These are the activations of a small neural network, seen along a few directions. Each row is one input.
In each table, some parts of the input vary, and every possible input appears once, in random order.
A made-up example of a description, with smaller parts first: ring(5) and (point or ring(9) or (values(3) and line(4))).
Shared parts are said once, and a part with two or three values counts as separate values.
In the rows, 128 means zero.

Other details of the inputs shift rows strongly along two fixed directions, in all tables alike. That doesn't count.
These rows show it; all are for the same input, with only those details redrawn:
[113 106 156 133 178 115 118 122 102  83 130 127 184 113 110]
[146 102 124 124 106 124  87 129 147 170 120 193  77 115 133]
[121 114 153 121 172 114 120 119 119 104 125 136 159 110 110]
[120  93 147 124 167 116 105 128 117 127 115 131 147 101 116]
[110  75 149  97 166 107  87 162 106 180 106 115 156  83 108]
[109 105 146 121 155 108 104 138 118 137 113 142 164  97 115]
[157 151 147 177 147 142 156  64 151  32 157 199 118 162 143]
[120  88 141 114 146 114  91 143 124 158 114 139 125  92 126]

Rows:
row 1: [131 154 145 130 192 126 172 174  93  73 128  90 221 118 137]
row 2: [129 132  84 112 103 143 158 171 135 182 125 116 138 127 136]
row 3: [151 130 124 119 136 140 188 122 135  88 167 140 149 131 163]
row 4: [107 120 121 127 118 107  72 117 123 167 132  97  91 141  90]
row 5: [137 135 157 112 131 159 190 114 117  71 186 118 183 127 155]
row 6: [138 164 115 141 103 119 114 142 149 154 140 173  59 151 167]
row 7: [121 113 110  85  95 167 113 127 132 155 116 105 133 101 114]
row 8: [117 116 157  86 141 145 150 164  93 147 132  71 209  86 146]
row 9: [103 115 152 124 120 128  77  91 132 125 172 141  80 127 129]
row 10: [115 144 119 140 113 113 103 142 130 179  99 102  88 136 122]
row 11: [129 118 148 134 182 131 144 125 101  54 115 102 218 122 111]
row 12: [134 128  96 134  78 117 145 164 168 192  81 151  85 148 108]
row 13: [ 87 174 140 147 153  99 124 110  74  81 152  55 173 140 110]
row 14: [134 106  85  99  89 131 122 146 145 208  89 135 113 118 106]
row 15: [131 124 131 146 115 133  99  88 168 121 155 197  52 150 152]
row 16: [112 131 118 112 136 117 144 169 115 149 102  71 204 115  88]
row 17: [120 100 122 109  99 128  53 143 132 224  90 133  55 111 101]
row 18: [153 140 121 164 134 142 113 110 142 109 109 142 105 145 108]
row 19: [151 160 118 123 126 118 145 154 137 170 112 166  80 125 152]
row 20: [126 136 132 147  93 141  79  84 136 124 147 139  56 148 109]
row 21: [120 106 120 105 156 144 131 140  94 119 104  70 194  95  85]
row 22: [141 114 117 118 108 157 143 117 132  96 152 171 128 115 143]
row 23: [108 116 138 114 197 101 120 139  85 113  73  64 202 121  66]
row 24: [134  93 120 105 133 130  92 174 109 184  77  92 148  87  95]
row 25: [144 126 145 158 150 125 134  92 136  73 136 175 128 135 132]
row 26: [147 100  95 105  74 147 114 134 142 177 113 161  89  98 135]
row 27: [166 144 114 161 121 142 160 116 143  87 104 145 134 167 112]
row 28: [125 119 121  92  94 148 133 129 113 154 111  90 165 117 109]
row 29: [103  94 145 104 151 101  81 138 123 152 139 126 105 101 144]
row 30: [119 169 140 167 107 113 119  85 140  88 158 101 105 184 105]
row 31: [138 114 136 141 141 144 148 111 134  78 139 165 131 126 134]
row 32: [130 128 153 128 210  91 154 140  94  77 140  88 215 118 137]
row 33: [ 81 140 144 112 155  83  84 157  89 156 151  65 165  87 124]
row 34: [144 175 130 142 121 155 198 100 128  50 147  89 189 167 111]
row 35: [ 87  90 151  90 109 105  59 139 131 193 151 133  60 100 139]
row 36: [144 167 133 186 129 130 145  56 148  48 138 158  96 217 118]
row 37: [115 131 112 110 103 129 154 163 132 179  88  94 129 101 123]
row 38: [145 129 145 163 162 131 140  94 116  53 124 139 151 148 124]
row 39: [125 100 110 100  64 165 129 115 159 168 154 182  86 103 166]
row 40: [139 124 136 131 135 121 116 121 143 122 132 181 103 120 149]
row 41: [118 111 109 121  98 108 109 175 149 243  69 132  67 126  96]
row 42: [141 150 107 134 130 126 147 157 125 147  91  95 141 114 113]
row 43: [133 103 148 110 181 102 146 174  81 102 137  77 228 102 130]
row 44: [137  95 121  80  66 160 127 134 147 175 153 164  83  92 171]
row 45: [127 161 124 141 173 132 185 155 102  71 120  87 204 165 119]
row 46: [138 169  95 144  74 180 193 108 172 132 157 152 106 161 179]
row 47: [152 159 133 166 134 114 157  77 148  66 183 178  88 177 173]
row 48: [164 162 106 128 101 146 182 135 140 108 146 165 118 134 172]
row 49: [145 162 129 186  92 128 138  97 160 106 133 165  72 211 118]
row 50: [ 97 104 138 121 127 124  62 119 118 151 148 102  96 113 115]
row 51: [156 191 113 194 142 138 193  98 164  61 124 149 102 199 131]
row 52: [139 106 130 108 118 128 123 154 150 148 128 178 103 106 148]
row 53: [150 114 138 123 117 150 176 118 143  73 163 168 127 133 158]
row 54: [138 160 106 149 128 124 153 150 128 150 104 136 104 157 146]
row 55: [ 96 156 138 147 123 102 109 118 108 130 118  75 120 131 106]
row 56: [158 128 102 134  64 178 142  84 167 116 155 167  89 138 169]
row 57: [119 126  99  98  81 148 150 147 146 201 100  91 100 106 146]
row 58: [112 120 144 142 156 114  76 112 113 102 123 115 161 124 119]
row 59: [111 150 145 132 129  99 102 104 125  93 197 125 108 142 160]
row 60: [ 94 122 118 115 154  98 105 170  84 193  95  70 143 124 118]
Q: The inputs of row 28 and row 23 match in every part but one. If row 56 is changed in the same way as row 28 into row 23, which row does it become?
A: row 38
Q: What do these inputs look like to the network?
A: line(6) and ring(10)
Q: Which other rows does row 9 become when the line(6) part takes its other values? List them by row number.
A: row 15, row 22, row 25, row 31, row 39
Q: Which other rows does row 14 become when the ring(10) part takes its other values? List them by row number.
A: row 2, row 3, row 16, row 21, row 22, row 26, row 37, row 48, row 53

Rows:
row 61: [ 99 105 153 103 164 114  91 137  92 154 121  79 163  90 113]
row 62: [115 108 145  96 180 130 165 170  86 103 122  74 250  94 112]
row 63: [103  82 117  84  88 121  84 166 130 229 128 136  95  82 133]
row 64: [136 178 117 181  96 137 155  85 162  89 154 159  73 190 140]
row 65: [146 149  91 119  52 135 150 146 168 190 111 141  62 140 140]
row 66: [ 97  95 148 109 175 110  90 147  84 131  99  61 200  98  75]
row 67: [133 120 104 126  77 133  91 115 160 194 119 168  37 142 131]
row 68: [138 174 128 157 166 133 206 132 121  58 125  97 198 159 114]
row 69: [140 162 147 171 154 118 154  98 134  39 135 132 149 171 111]
row 70: [118 113 140 104 133 117 118 143 113 134 152 120 144 110 140]
row 71: [115  83 134  88 141 104  95 169 112 179 123 121 144  83 129]
row 72: [131 116 109 125  76 117  92 140 165 207 106 155  42 135 120]
row 73: [131 105 115  76 100 139 137 160 131 169 126 111 151  92 139]
row 74: [135 130 127 124 152 147 167 149 115 123 115 115 172 112 141]
row 75: [114 153 161 153 202  96 154 123  92  43 130  74 215 151 102]
row 76: [146 148 146 161 157 130 146  94 130  61 151 158 126 145 156]
row 77: [137 160 112 172 106 151 140  78 151  84 150 166  86 176 135]
row 78: [140 133 147 151 154 135 127 100 125  74 136 153 134 129 133]
row 79: [122 123 107 122  76 117  91 135 161 218 114 150  35 141 129]
row 80: [130 127 141 132 127 135 137  98 133  95 165 145 128 141 135]
row 81: [119 112 116 105 160 131 147 175  98 159  86  84 198  98 106]
row 82: [112  90 130 104 145 107  78 158 108 179  88 107 146  92  95]
row 83: [140 167 128 167 144 137 153  82 125  41 155 136 132 178 139]
row 84: [154 120 125 137 100 137 129 110 162 112 150 201  80 137 145]
row 85: [136 131 124 149 138 122 122 115 133 112 121 149 113 147 133]
row 86: [105 131 127 109 136  96 102 163 105 175 110  80 136 119 112]
row 87: [124 142 130 149 118 145 125  98 137 113 151 150 101 133 150]
row 88: [158 148 104 124  78 165 158 115 158 139 132 157  84 127 164]
row 89: [166 173 100 160  88 170 187  86 157  66 137 155 111 175 144]
row 90: [102 120 155 110 184 109 109 145  78 114 131  67 190  94 124]
row 91: [113  80 128  94 109 121  65 157 130 222 100 135  82  78 123]
row 92: [141 118 140 134 120 137 133 106 142  91 154 162 118 135 132]
Q: The inputs of row 62 and row 68 match in every part but one. If row 84 is changed in the same way as row 62 into row 68, which row does it become?
A: row 69
Q: What do these inputs look like to the network?
A: line(4) and (values(2) or ring(6))
Q: Which other rows agree with row 91 in the line(4) part? List them by row number.
A: row 61, row 74, row 76, row 78, row 87, row 88, row 90
Q: Which other rows does row 89 become when the values(2) part takes its other values? List them by row number.
A: row 81
